Each row below holds a small network's activations on one input, seen along a few directions.
In each table, some parts of the input vary, and every possible input appears once, in random order.
A made-up example of a description, with smaller parts first: one of 4 places along a line, together with either a single point or one of 11 places around a ring or (one of 3 separate values, together with one of 8 places around a ring).
Shared parts are said once, and a part with two or three values counts as separate values.
In the rows, zero is written as 100.

Other details of the inputs vary at random and push rows far along two fixed directions, the same in every table; ignore that.

A family of inputs:
R1: 135; 100; 122; 60; 104; 71; 101; 95; 111; 113; 87; 91; 108
R2: 102; 126; 115; 97; 126; 82; 111; 93; 97; 132; 109; 48; 47
R3: 64; 123; 90; 137; 119; 106; 96; 83; 74; 101; 127; 71; 48
R4: 104; 83; 92; 124; 100; 111; 107; 114; 106; 101; 94; 88; 86
R5: 142; 84; 138; 64; 83; 81; 109; 100; 90; 115; 92; 120; 124
R6: 118; 83; 63; 88; 75; 113; 104; 121; 101; 79; 92; 122; 173
R7: 74; 128; 110; 115; 127; 87; 91; 73; 85; 101; 117; 73; 46
R8: 131; 92; 133; 62; 79; 96; 107; 104; 104; 127; 92; 120; 130
R9: 82; 76; 67; 142; 85; 141; 100; 121; 113; 94; 97; 108; 112
R10: 107; 90; 69; 86; 75; 113; 97; 111; 85; 75; 101; 137; 169
R11: 144; 82; 142; 56; 86; 73; 100; 96; 103; 103; 82; 128; 127
R12: 88; 58; 47; 143; 69; 154; 97; 133; 120; 79; 92; 124; 140
R13: 138; 108; 100; 52; 90; 86; 112; 108; 102; 109; 88; 103; 147
R14: 60; 103; 82; 147; 101; 132; 97; 103; 94; 102; 114; 99; 73
R15: 68; 105; 75; 139; 108; 114; 101; 102; 89; 98; 125; 75; 67
R16: 81; 78; 74; 130; 76; 137; 98; 116; 105; 93; 106; 123; 119
R17: 114; 82; 112; 98; 88; 97; 87; 91; 92; 78; 90; 132; 119
R18: 85; 116; 80; 95; 107; 98; 101; 100; 105; 85; 103; 98; 108
R19: 100; 50; 62; 139; 79; 129; 89; 124; 118; 59; 83; 127; 135
R20: 79; 105; 65; 108; 97; 112; 87; 95; 92; 63; 102; 120; 128
R21: 115; 108; 137; 76; 91; 94; 100; 83; 83; 123; 101; 121; 107
R22: 99; 108; 124; 97; 115; 95; 104; 95; 122; 124; 89; 86; 72
R23: 108; 136; 118; 66; 108; 79; 105; 79; 73; 112; 110; 96; 102
R24: 97; 120; 96; 78; 110; 87; 103; 100; 108; 96; 100; 91; 106
R25: 141; 83; 141; 59; 91; 74; 101; 99; 108; 105; 82; 117; 120
R26: 58; 123; 107; 132; 129; 108; 102; 95; 120; 118; 111; 65; 27
R27: 98; 138; 157; 77; 125; 74; 98; 65; 95; 135; 102; 88; 47
R28: 107; 102; 79; 81; 85; 103; 106; 109; 91; 91; 104; 116; 145
R29: 103; 101; 106; 88; 106; 86; 95; 97; 105; 101; 104; 89; 93
R30: 134; 102; 129; 59; 106; 67; 100; 91; 106; 116; 88; 93; 108
R31: 139; 93; 138; 69; 105; 73; 105; 97; 115; 114; 76; 97; 95
R32: 74; 123; 64; 119; 123; 106; 104; 106; 117; 88; 99; 69; 78
R33: 73; 109; 105; 119; 110; 109; 93; 92; 107; 104; 102; 103; 70
R34: 109; 65; 86; 117; 71; 121; 90; 105; 82; 70; 99; 141; 141
R35: 58; 103; 64; 151; 107; 122; 93; 102; 82; 87; 125; 84; 71
R36: 100; 118; 139; 80; 112; 84; 104; 86; 112; 130; 97; 94; 68
R37: 135; 81; 129; 75; 85; 89; 107; 106; 95; 111; 93; 112; 120
R38: 50; 143; 79; 128; 137; 98; 99; 89; 95; 92; 116; 66; 46
R39: 75; 105; 91; 130; 117; 117; 101; 105; 129; 109; 94; 78; 57
R40: 95; 103; 121; 109; 113; 89; 95; 90; 96; 97; 97; 99; 69
R41: 147; 79; 132; 71; 87; 84; 110; 105; 98; 114; 82; 111; 125
R42: 94; 76; 86; 129; 86; 119; 96; 108; 86; 81; 103; 120; 110
R43: 92; 114; 112; 95; 116; 81; 97; 88; 99; 107; 109; 81; 70
R44: 108; 113; 119; 84; 108; 83; 107; 94; 91; 124; 113; 74; 80
R45: 63; 120; 60; 131; 111; 118; 107; 111; 98; 91; 120; 73; 81
R46: 113; 108; 125; 70; 106; 73; 93; 84; 91; 106; 100; 104; 101
R47: 72; 74; 17; 143; 85; 141; 90; 129; 118; 43; 93; 120; 154
R48: 127; 83; 100; 84; 86; 95; 102; 107; 95; 105; 98; 103; 133
Description of these inputs: one of 2 separate values, together with one of 4 places along a line, together with one of 6 places along a line.
Changing only the place on the line of 6 turns R30 into R7. The same change can be made to R9. Which row results? -> R21
Changing only the place on the line of 6 turns R33 into R27. The same change can be made to R42. Which row results? -> R34
Start at R14 and move only the place on the line of 4, one step at a time. The first step leads to R42. Which rows follow, in order? -> R35, R10
Start at R38 and move only the place on the line of 4, one step at a time. The first step leads to R46. Which rows follow, in order? -> R40, R33
Which other rows does R20 become when the choice among 2 separate values takes its other values? List them by row number. -> R23
Which other rows does R44 become when the place on the line of 6 takes its other values? List them by row number. -> R2, R3, R15, R35, R48
Which other rows does R25 become when the choice among 2 separate values takes its other values? List them by row number. -> R37

A family of inputs:
R49: 99; 155; 134; 74; 137; 65; 122; 86; 92; 140; 106; 52; 52
R50: 135; 103; 121; 49; 96; 70; 100; 93; 103; 97; 91; 106; 126
R51: 99; 74; 94; 133; 93; 126; 109; 120; 117; 103; 90; 100; 91
R52: 68; 111; 85; 141; 119; 113; 105; 104; 100; 91; 101; 89; 60
R53: 79; 102; 77; 112; 98; 116; 93; 100; 111; 79; 104; 105; 103
R54: 63; 120; 98; 148; 121; 112; 110; 97; 87; 103; 119; 70; 39
R55: 151; 90; 116; 41; 71; 86; 98; 96; 85; 110; 91; 133; 166
R56: 93; 77; 77; 118; 94; 106; 90; 109; 104; 71; 94; 120; 114
R57: 121; 118; 159; 87; 124; 75; 111; 80; 107; 154; 91; 60; 35
R58: 63; 112; 97; 144; 123; 101; 99; 93; 89; 98; 124; 66; 36
R59: 111; 79; 68; 97; 74; 120; 100; 118; 107; 63; 88; 133; 160
R60: 89; 105; 73; 116; 102; 114; 92; 97; 103; 78; 100; 96; 104
R61: 149; 114; 133; 28; 96; 63; 104; 88; 91; 123; 86; 109; 150
R62: 84; 80; 88; 120; 82; 120; 89; 103; 96; 83; 108; 125; 118
R63: 114; 136; 141; 45; 117; 61; 108; 82; 99; 138; 102; 82; 93
R64: 111; 48; 89; 112; 65; 128; 89; 121; 126; 89; 85; 141; 146
R65: 108; 131; 122; 66; 125; 61; 109; 89; 95; 123; 107; 66; 81
R66: 154; 102; 139; 24; 86; 60; 105; 92; 87; 123; 96; 113; 137
R67: 88; 102; 74; 116; 93; 119; 107; 113; 92; 93; 110; 100; 104
R68: 83; 83; 82; 116; 91; 116; 88; 105; 108; 80; 94; 129; 116
R69: 85; 90; 72; 109; 82; 122; 93; 108; 99; 89; 111; 117; 122
R70: 62; 118; 95; 149; 122; 112; 97; 86; 83; 103; 119; 69; 40
R71: 86; 92; 79; 127; 102; 115; 89; 100; 98; 82; 93; 111; 101
R72: 105; 55; 88; 126; 85; 119; 93; 122; 122; 89; 90; 107; 107
What do these inputs look like to the network? -> one of 4 separate values, together with either a single point or one of 5 places around a ring
Changing only the choice among 4 separate values turns R58 into R62. The same change can be made to R72. Which row results? -> R64
Which other rows does R58 become when the place on the ring of 5 takes its other values? List them by row number. -> R50, R56, R65, R66
